[[127 147 129 129 128 152 152 128 127 142 139 128 125 128 119]
 [129 113 126 127 130 110 110 137 128 115 117 127 130 137 134]
 [127 114 126 124 133 109 108 145 129 115 117 127 129 145 133]
 [134 117 131 133 126 114 114 112 129 120 123 131 137 112 135]
 [127 149 119 126 119 146 143 114 119 149 146 121 128 112 133]
 [133 112 139 137 133 117 119 125 137 113 116 137 130 127 122]
 [127 142 119 126 120 143 142 117 120 143 140 122 127 118 132]
 [132 110 132 133 124 110 111 111 130 116 119 130 132 108 137]
 [128 119 123 128 128 117 115 131 126 122 123 127 129 133 135]
 [124 131 122 123 128 130 128 138 126 131 129 125 123 139 129]]: 137

[[122 128 138 117 127 113 117 123 126 140 133 120]
 [126 127 128 132 113 146 112 136 122 123 123 119]
 [137 122 113 122 151 110 143 116 131 131 130 149]
 [135 123 116 125 147 114 139 118 131 129 131 145]
 [128 126 125 133 115 145 116 133 125 122 124 121]
 [126 130 129 143 126 136 121 130 128 116 135 125]
 [121 128 136 125 119 125 114 124 125 133 132 119]
 [126 131 134 135 134 126 123 129 138 127 143 122]
 [119 130 144 119 119 118 110 124 124 139 135 112]
 [145 120 105 131 127 142 130 129 116 111 104 141]
 [120 129 138 124 120 124 113 126 124 135 133 117]]: 112

[[129 125 122 114 134 131 135 130 133 139 128 136]
 [126 132 130 158 120 125 123 123 115 105 127 129]
 [127 127 123 122 132 130 133 130 129 134 128 137]
 [128 130 131 145 126 127 124 125 123 117 134 127]
 [129 129 129 136 130 127 128 126 130 125 136 128]
 [129 128 133 122 130 127 125 129 135 133 133 119]
 [131 129 134 129 133 127 126 127 137 131 143 119]]: 128

[[122 108 146 142 128 107 124 139]
 [155 152 112 110 126 105 128 136]
 [118 154 145 102 122 115 116 114]
 [109 106 108 148 107 110 107 127]
 [126 126 148 111 135 131 148 117]
 [142 150 120 146 150 154 145 131]
 [156 149 118 146 103 152 105 146]
 [129 119 143 113 102 107 104 111]
 [144 145 145 132 131 128 154 116]
 [154 118 141 134 122 144 147 138]]: 111

[[120 107 117 157  99 148 108]
 [131 146 120 122 113 111 121]
 [130 137 128 127 123 119 126]
 [118  99 121 137 122 137 116]
 [118  99 138 116 157 124 133]
 [128 140 117 128 112 114 124]
 [122 111 129 146 119 139 118]
 [124 125 119 128 113 120 117]
 [131 134 134 136 125 123 129]
 [132 144 128 124 121 112 126]]: 117

[[155 141 144 149 114 125 141 152 109]
 [152 122 152 129 113 145 149 100 127]
 [113 112 115 127 103 149 147 100 108]
 [131 112 138 121 129 132 114 113 123]
 [133 126 143 100 116 149 112 118 121]]: 108

[[124 130 125 132 133 128 134 134 131 127 123 132 131 133 123 128]
 [115 125 121 113 125 129 124 129 124 128  99 133 135 130 123 122]
 [126 130 139 150 124 127 125 129 132 132 111 122 129 127 121 125]
 [132 136 119 123 130 133 131 139 135 124 138 123 126 132 130 128]
 [122 121 114 117 121 126 129 131 122 130 144 130 123 130 130 128]
 [136 129 129 123 120 133 130 131 135 125 138 123 123 110 116 121]]: 128

[[128 113 121 115 132 115 112 130 103]
 [140 135 123 133 118 134 134 132 147]
 [139 128 118 130 118 128 127 136 139]
 [117 143 144 136 124 136 141 121 148]
 [114 125 138 130 145 129 130 121 114]
 [132 131 126 125 114 125 124 129 134]
 [124 126 134 129 145 131 133 126 120]
 [114 148 148 143 128 143 149 119 154]
 [136 131 122 132 124 133 131 130 135]
 [134 122 120 128 133 128 125 131 121]
 [140 128 116 129 117 130 125 133 134]
 [128 127 130 127 137 130 130 125 121]]: 121
---
[[122 124 115 129 131 146 132]
 [115 131 121 125 144 154 137]] >> 146

[115 104 135 139 110 130 127] >> 130

[127 106 132 129 136] >> 129

[150 130 121 101 113] >> 101

[[131 135 124 120 142 131]
 [131 122 122 101 139 124]] >> 142

[[104 137 142 135 136]
 [116 130 125 129 157]
 [133 113 116 114 153]] >> 135

[139 129 106 115 114 141 129] >> 141
---
[[142, 123, 102, 130],
 [127, 118, 143, 137],
 [131, 119, 121, 147]] gives 121

[[119, 141, 130, 117, 154, 126],
 [124, 133, 128, 123, 141, 126],
 [131, 117, 123, 130, 113, 126]] gives 123

[[115, 146, 125, 132, 135, 149, 146],
 [101, 146, 119, 146, 117, 123, 135],
 [120, 146, 120, 139, 126, 140, 122]] gives 120

[[125, 149, 130, 103, 112, 123],
 [111, 133, 132, 99, 108, 115],
 [120, 149, 133, 117, 126, 119]] gives 133

[[124, 103, 100, 116],
 [126, 114, 151, 129],
 [151, 144, 139, 151]] gives 139

[[129, 113, 127, 138, 111],
 [127, 139, 125, 120, 156],
 [127, 129, 126, 127, 137]] gives 126

[[154, 135, 121, 139],
 [126, 128, 128, 127],
 [132, 129, 127, 130]] gives 127

[[124, 129, 128, 103, 123, 111, 125],
 [131, 117, 156, 137, 131, 155, 130],
 [126, 129, 117, 116, 128, 99, 133]] gives 117

[[141, 123, 128, 127, 124, 127, 142],
 [138, 123, 132, 131, 128, 112, 145],
 [135, 128, 129, 135, 125, 106, 148]] gives 129

[[152, 106, 146, 137, 146, 100],
 [127, 129, 127, 128, 127, 129],
 [133, 123, 132, 130, 132, 122]] gives 132
---
[[136 130 125 131 128 131 124]
 [118 125 131 124 128 125 133]
 [150 134 123 137 128 135 118]] => 125

[[124 128 124 132 131 123 124]
 [148 125 148 106 114 154 148]] => 123

[[128 116 137 125 112 155]
 [117 131 113 120 125 102]] => 112

[[131 120 127 135 109 130 124]
 [130 125 125 129 112 127 125]
 [127 131 127 121 150 126 131]] => 127

[[132 121 103 125 134]
 [131 128 137 125 130]] => 125

[[136 120 150 136 119]
 [117 135 107 119 134]] => 136

[[124 142 126 124 117 107]
 [130 121 128 131 130 133]] => 117
---
[[107 128 139 105 120 110]
 [112 123 141 107 124 100]
 [109 118 143 105 121 109]] gives 143

[[128 128 126 127 127 128]
 [129 126 127 129 127 129]
 [144 142 128 106 134 122]] gives 128

[[127 127 127 132 132 129]
 [139 141 130 137 136 130]
 [136 134 139 127 148 106]] gives 139

[[127 129 131 129 130 125]
 [127 132 154 115 134 129]
 [139 130 138 130 144 125]] gives 138

[[126 132 127 153 142 108]
 [130 135 124 129 124 136]
 [125 132 122 124 124 131]] gives 122

[[134 126 125 138 127 141]
 [134 106 100 118 115 117]
 [155 136 140 121 148 129]] gives 140

[[138 104 121 123 125 140]
 [110 115 116  99 132 135]
 [110 114 111 110 141 125]] gives 111

[[143 108 115 149 109 130]
 [131 109 144 124 121 130]
 [138 142 126 133 120 145]] gives 126

[[128 134 127 140 134 127]
 [129 134 155 128 107 124]
 [127 124 121 105 106 120]] gives 121
---
145	126	111	154 ==> 154, 145

141	153	126	124	146 ==> 146, 141

142	136	116	146	102	155 ==> 155, 142

121	103	132	105 ==> 105, 121

128	108	118	133	107	130
109	127	135	126	149	106
148	129	129	120	126	146
==> 130, 148

151	140	136	104	122	128 ==> 128, 151

131	138	149	151	145	136
129	120	112	112	118	127
==> 136, 129
---
[[141 139 122 145 119 141 141]
 [122 118 103 155 110 107 142]] Out: 141, 142

[153 134 115 111 145 132] Out: 153, 132

[127 102 148 127 149] Out: 127, 149

[[103 147 102 146 122]
 [141 142 112 135 100]] Out: 103, 100

[101 100 133 113 102 140] Out: 101, 140

[[125 118 133 124 125 142 151]
 [129 130 124 136 114 125 109]] Out: 125, 109

[[120 113 118 131 107 137]
 [114 122 125 123 144 122]] Out: 120, 122
---
118,115,103,109,122 ==> 103, 122

123,153,128,129,132
107,116,125,124,129
142,123,126,125,129
==> 125, 153

125,132,109,152,131,150,129 ==> 152, 152

135,145,146,155,127,139,111 ==> 155, 155

117,141,109,116,105,128,133 ==> 116, 141

132,115,144,141,102 ==> 144, 144

111,106,104,138,101,107,111 ==> 138, 138
---
array([[146, 115, 115, 112, 125, 118, 142],
       [151, 115, 116, 115, 127, 119, 114]]) >> 116

array([139, 136, 135, 116, 104, 133]) >> 135

array([148, 116, 125, 121, 156]) >> 125

array([[136, 127, 127, 145, 124, 103],
       [115, 129, 126, 112, 132, 122]]) >> 126

array([[156, 114, 114, 131, 144],
       [133, 122, 109, 118, 154],
       [146, 119, 107, 127, 155]]) >> 107

array([128, 144, 114, 151, 125, 123, 106]) >> 114
---
[[136 130 124 123 119 120]
 [139 127 135 109 129 129]
 [121 129 125 110 137 102]] Answer: 125

[[134 133 120 132 122 108 124]
 [126 126 134 125 128 122 119]
 [132 141 113 140 152 115 117]] Answer: 113

[[150 130 128 127]
 [135 125 124 127]
 [133 118 130 127]] Answer: 130

[[121 105 140 120 128 127 125]
 [120 111 142 113 144 133 120]
 [126 108 141 113 128 135 128]] Answer: 141

[[123 127 116 144]
 [114 135 123 111]
 [105 137 141 118]] Answer: 141

[[115 145 124 144]
 [150 118 119 147]
 [142 105 124 129]] Answer: 124

[[139 129 122  99 154 127]
 [137 131 117 100 120 114]
 [127 147 129 122 132 105]] Answer: 129
